Look-ups in named tables: a row name and a column name give one cell, copied from the table.

duk:
,pamapiv,ritas,fifek
lidab,5579,7024,1338
sigi,399,4513,4622
lik,2479,6100,3069
govafis,3033,5619,2903
vor,6507,7555,727

What is the fifek of sigi in duk?
4622
What is the fifek of vor in duk?
727
What is the fifek of govafis in duk?
2903
What is the pamapiv of lidab in duk?
5579
What is the ritas of govafis in duk?
5619
What is the ritas of vor in duk?
7555
What is the ritas of sigi in duk?
4513
What is the pamapiv of sigi in duk?
399
What is the fifek of lik in duk?
3069
What is the ritas of lik in duk?
6100
What is the pamapiv of govafis in duk?
3033
What is the fifek of lidab in duk?
1338
What is the pamapiv of vor in duk?
6507
What is the pamapiv of lik in duk?
2479
What is the ritas of lidab in duk?
7024
Which row has the largest fifek? sigi

lopi =
|  | diror | gos | zolupa | duposav | kog | kamez | gege |
|---|---|---|---|---|---|---|---|
| bukagos | 165 | 173 | 191 | 207 | 159 | 60 | 228 |
| mag | 119 | 79 | 168 | 200 | 138 | 99 | 139 |
| gigope | 219 | 156 | 158 | 94 | 125 | 177 | 88 |
| rolepot | 138 | 69 | 170 | 211 | 56 | 74 | 203 |
| pirit | 153 | 130 | 115 | 44 | 225 | 170 | 223 |
| pese | 179 | 56 | 175 | 113 | 205 | 90 | 189 |
| burog | 57 | 167 | 61 | 171 | 90 | 47 | 205 |
| ket | 222 | 199 | 71 | 144 | 177 | 85 | 223 |
| gezuvo | 196 | 111 | 145 | 201 | 180 | 216 | 106 |
| voteb | 152 | 184 | 111 | 137 | 168 | 100 | 104 |
| zur | 95 | 57 | 212 | 93 | 169 | 70 | 110 |
| bebodo | 62 | 104 | 92 | 131 | 93 | 210 | 204 |
| gotu | 184 | 103 | 135 | 110 | 127 | 167 | 148 |
| tad | 107 | 88 | 192 | 153 | 78 | 98 | 157 |

What is the kamez of burog in lopi? 47
What is the kog of bukagos in lopi? 159
What is the zolupa of bukagos in lopi? 191
What is the zolupa of gezuvo in lopi? 145
What is the zolupa of burog in lopi? 61
What is the diror of gigope in lopi? 219
What is the gege of gezuvo in lopi? 106
What is the gege of mag in lopi? 139

voti:
	tiz	ris	paf	vitu	bivogek	seturok	fuzeke	mav	sibuke	bisu
kinu	2765	2583	2414	6990	8950	8842	8796	8958	8944	8968
zupeke	2589	2464	2543	2648	2656	2777	8820	8687	8952	8848
fitodu	2619	2591	7165	8712	8811	8794	8824	8872	8778	8941
penime	2651	5792	8522	8754	8847	8742	8973	8842	8920	8932
petoko	2693	6169	8774	8811	8792	8790	8890	8761	8747	8807
tudezud	2490	4524	8663	8790	8858	8833	8999	8887	8838	8751
viz	2576	2627	2509	2665	2567	2528	2623	2861	2611	8804
zibofa	4576	8951	8577	8717	8880	8783	9064	8852	8712	8879
nuv	4971	8903	8656	8624	8860	8775	9038	8847	8796	8733
doledu	2524	2624	2557	2599	2629	2582	2621	8738	8852	8861
raf	2699	4777	8684	8822	8939	8649	8924	8934	8836	8850

What is the bivogek of zibofa in voti? 8880
What is the mav of kinu in voti? 8958
What is the sibuke of penime in voti? 8920
What is the sibuke of zibofa in voti? 8712
What is the tiz of doledu in voti? 2524
What is the bisu of doledu in voti? 8861
What is the tiz of zibofa in voti? 4576
What is the bivogek of tudezud in voti? 8858
What is the sibuke of nuv in voti? 8796
What is the vitu of penime in voti? 8754
What is the tiz of raf in voti? 2699
What is the fuzeke of tudezud in voti? 8999
What is the ris of nuv in voti? 8903
What is the paf of petoko in voti? 8774
What is the ris of doledu in voti? 2624

gol =
            bil   paliz   gidig  lebupo     gud  dadaser  retela
sudufad   0.496  -0.776  -0.119  -0.401   0.545    0.339  -0.576
dominin  -0.988   0.458  -0.442  -0.106   0.444    0.374  -0.501
pum       0.602   0.457   0.467  -0.193  -0.228    0.680  -0.294
zus      -0.049   0.145   0.298   0.108  -0.126    0.137   0.735
punikiv   0.525   0.315   0.656   0.420   0.168   -0.459  -0.926
zom      -0.787   0.476  -0.371   0.163  -0.044   -0.360   0.420
gekoda   -0.060  -0.680   0.397  -0.745  -0.615    0.733   0.125
gaf       0.671  -0.206  -0.769   0.188  -0.199   -0.568  -0.664
toba      0.282   0.730   0.224  -0.722   0.292    0.344  -0.170
loz      -0.313   0.324  -0.046  -0.644   0.584   -0.045   0.069
reb       0.199   0.827   0.769  -0.192  -0.655    0.422   0.078
las       0.649   0.302  -0.277  -0.559   0.082   -0.469   0.510

What is the gidig of gaf in gol?
-0.769
What is the dadaser of pum in gol?
0.680
What is the lebupo of pum in gol?
-0.193
What is the dadaser of toba in gol?
0.344
What is the bil of pum in gol?
0.602
What is the bil of gaf in gol?
0.671
What is the gud of dominin in gol?
0.444
What is the bil of zom in gol?
-0.787
What is the paliz of zom in gol?
0.476
What is the bil of reb in gol?
0.199
What is the bil of loz in gol?
-0.313
What is the gidig of zus in gol?
0.298
What is the dadaser of reb in gol?
0.422
What is the gud of reb in gol?
-0.655
What is the retela of las in gol?
0.510
What is the gud of las in gol?
0.082
What is the retela of gaf in gol?
-0.664

